These are the activations of a small neural network, seen along a few directions. Each row is one input.
Each table varies a few parts of the input and shows all the possible inputs, shuffled.
Descriptions start from the smaller parts, as in this example, which fits no table here: one of 4 places along a line, together with either a single point or one of 11 places along a line or (one of 3 separate values, together with one of 5 places around a ring).
Shared parts are said once, and a part with two or three values counts as separate values.

Other details of the inputs shift rows strongly along three fixed directions, in all tables alike. That doesn't count.

Table:
r1: [ 71  61  57 -71 -34  47  -5  -7 -42 -25 -25   4  -6 -93]
r2: [ 50  12 -54 -23  52  -6 -27 -32 -27  73  29  65 -24 -67]
r3: [ 37   3 -66  33 103 -73  15  -6 -52  38  15  92  16 -20]
r4: [ 51  48  26 -26  57   8  36  46 -49 -36  -7  33 -13 -34]
r5: [-38  -5  31   7  -6 -16  15  41  13 -40 -11 -21  10  31]
r6: [-68  -9  35   8 -18 -13   1  18  30 -36  -6 -46   3  35]
r7: [ -1  39  46 -16  51 -16  33  28 -39 -38   3  14 -21 -38]
r8: [ 13  45  27   2  89 -40  51  52 -70 -49   6  48 -13 -23]
r9: [ -4 -25 -60  23  16 -17 -22 -45  16  67  27  32  -5  -6]
r10: [-47 -16  16   7 -33  26  15  34  27 -28   4 -31 -17  32]
r11: [-46   0   0  36  37 -40  33  61 -14 -60  -1  -2  15  66]
r12: [-83 -29  27  28 -42 -12   0  20  55 -43 -12 -63  24  83]
r13: [ 70  40  30 -57   7  45  10  32 -33 -19   0   4 -34 -45]
r14: [ 19  24  44 -38 -41  79   2 -10  27  -2   8 -38 -34 -28]
r15: [ 44 -11 -60   7  33 -22 -20 -41 -13  57  18  41  -3 -13]
r16: [ 17  25  67 -65 -44  49 -21  -3  34  -3 -12 -45 -17 -53]
r17: [-14  -6  29  -6 -43  25   1  27  43 -30 -15 -46  15  38]
r18: [  0 -38 -31  12 -13 -21 -37 -57  47  64 -11  10  30  -4]
r19: [-44 -85 -74  68 -24 -40 -17 -41  49  43  -7   1  32  76]
r20: [-29  -4  -4  24  27 -22  32  53 -28 -56   5  -3 -10  57]
r21: [ 56   7 -57 -13  28  -8 -25 -49 -41  61  22  46   3 -48]
r22: [ 56  26  52 -46 -79  99 -22 -17  -7  -5 -21 -44  -8 -49]
r23: [-31 -65 -79  73  19 -61   0 -31  13  36   8  28  24  62]
r24: [-24  42  19  15 108 -70  54  63 -83 -59  17  51 -22 -16]
r25: [-28   7   5  -5 -63  26   1  13  -2 -33 -12 -39  -1  38]
r26: [ -9  31  32  -1  39 -21  26  35 -25 -42   5   4  -6   5]
r27: [ 59 -15 -17 -53 -72  84 -67 -96  75 109   2 -17 -15 -69]
r28: [-12 -55 -57  49 -17 -19 -27 -57   4  52   9   8  36  17]
r29: [ 13 -29 -65  19 -51  -9 -42 -42  -4  63 -11  27  24  -8]
r30: [-90 -36  39  31 -41 -11  12  12  54 -40 -21 -57  14  57]
r31: [ 10  19  41 -23 -42  48  -6  -1  44 -20  -5 -57   4  19]
Each input here is: either a single point or (one of 5 places around a ring, together with either a single point or one of 5 places along a line).

Table:
r32: [ 24  18  49 -55 -82  54 -30  16  41 -11 -38 -47   6 -15]
r33: [ 61  38   8 -44 -12  47  12   5 -76 -19   6  13 -46 -47]
r34: [-69   7  62   0 -45  28   3  15  54 -43  14 -81  -3  43]
r35: [-57 -29  35  18 -69  20  24  34  52 -80 -16 -92   8 112]
r36: [-50  26  68   6 -14   3  40  31   3 -72 -22 -30   7   9]
r37: [ -2 -24  25  -2 -17  46  -7 -14  53   9   4 -48 -12  19]
r38: [ -2 -43 -26  43   8 -45 -13 -19  -3  22 -19  19  44  17]
r39: [-34  -2   1  -7  13 -40  -5  26  -6  -5 -15  27   7 -19]
r40: [-15 -48 -76  68   5 -75 -20 -57  20  62 -16  47  60  27]
r41: [-33 -33 -50  27  -1 -57 -52 -69  27  70   5  16  50  -3]
r42: [ -18  -50 -107   55   60  -90   -1   22  -12   37    7   80   27   43]
r43: [ 23   1 -22 -11  48 -15   0 -13  -5  21  17  18 -31  -2]
r44: [ 88  47   7 -50  40 -17  -7  -6 -66   7 -12  44 -10 -69]
r45: [-23  -6  -6  32 -50  39  25   2 -15 -27  -3  -9  -5  30]
r46: [  55   58   28  -75   50   16   -2   30  -29   18   14   45  -50 -103]
r47: [ 16  13  -5  -5  -6  16  -5   6   7  -9  11 -21  16  27]
r48: [ 27  11 -27 -14  25  13 -30 -37  21  56  28   2  -8 -13]
r49: [ 37  -9 -21 -18 -29  48 -38 -83  79  86   7 -13  -5 -21]
r50: [  8  13  31  -5  53 -26  16  15 -49 -20  -7  30   3 -51]
r51: [-25 -35  31   3 -35  24 -20 -34  65  23   5 -47   1  -2]
r52: [-22 -11 -61  30  99 -67  23  53 -31  10  19  77 -21  19]
r53: [-24  34  34  11  52 -18  50  33 -18 -39  13  19 -23 -15]
r54: [ -3 -25 -52  32 -10 -47 -45 -47  13  53  -4  12  55  20]
r55: [ -7 -32 -37  -9 -90  49 -34 -18  25  41  -8 -17  -5   4]
r56: [  69   75   70  -90   21   24    3    3  -52  -26  -11    2  -36 -103]
r57: [  9 -32  -5  11 -69  61 -14 -26   0  11  -4 -31  -2   1]
r58: [ -61    4   33   49    7   -6   79   80   -5 -110   -8  -25   11  101]
r59: [-10   3  15  39  73 -30  72  89 -64 -88   3  19  -1  45]
r60: [-13  12  14  -6  46 -36  20  13 -19 -19  16  10 -31 -13]
r61: [ 49  18 -13 -34 -70  80 -44 -50  -7  42  14 -22  -9 -37]
Q: The inputs of r61 and r57 match in every part but one. If r54 is changed in the same way as r61 into r57, which row does it become?
A: r38
Q: Describe the family of inputs behind these rows.
A: one of 5 separate values, together with either a single point or one of 5 places around a ring
Q: Which other rows does r37 become when the choice among 5 separate values takes its other values? List them by row number.
A: r43, r48, r49, r52
Q: List by row number the other rows that have the choice among 5 separate values in common with r32.
A: r39, r42, r46, r52, r55
Q: Which other rows does r40 become when the place on the ring of 5 takes its other values? List them by row number.
A: r36, r49, r53, r58
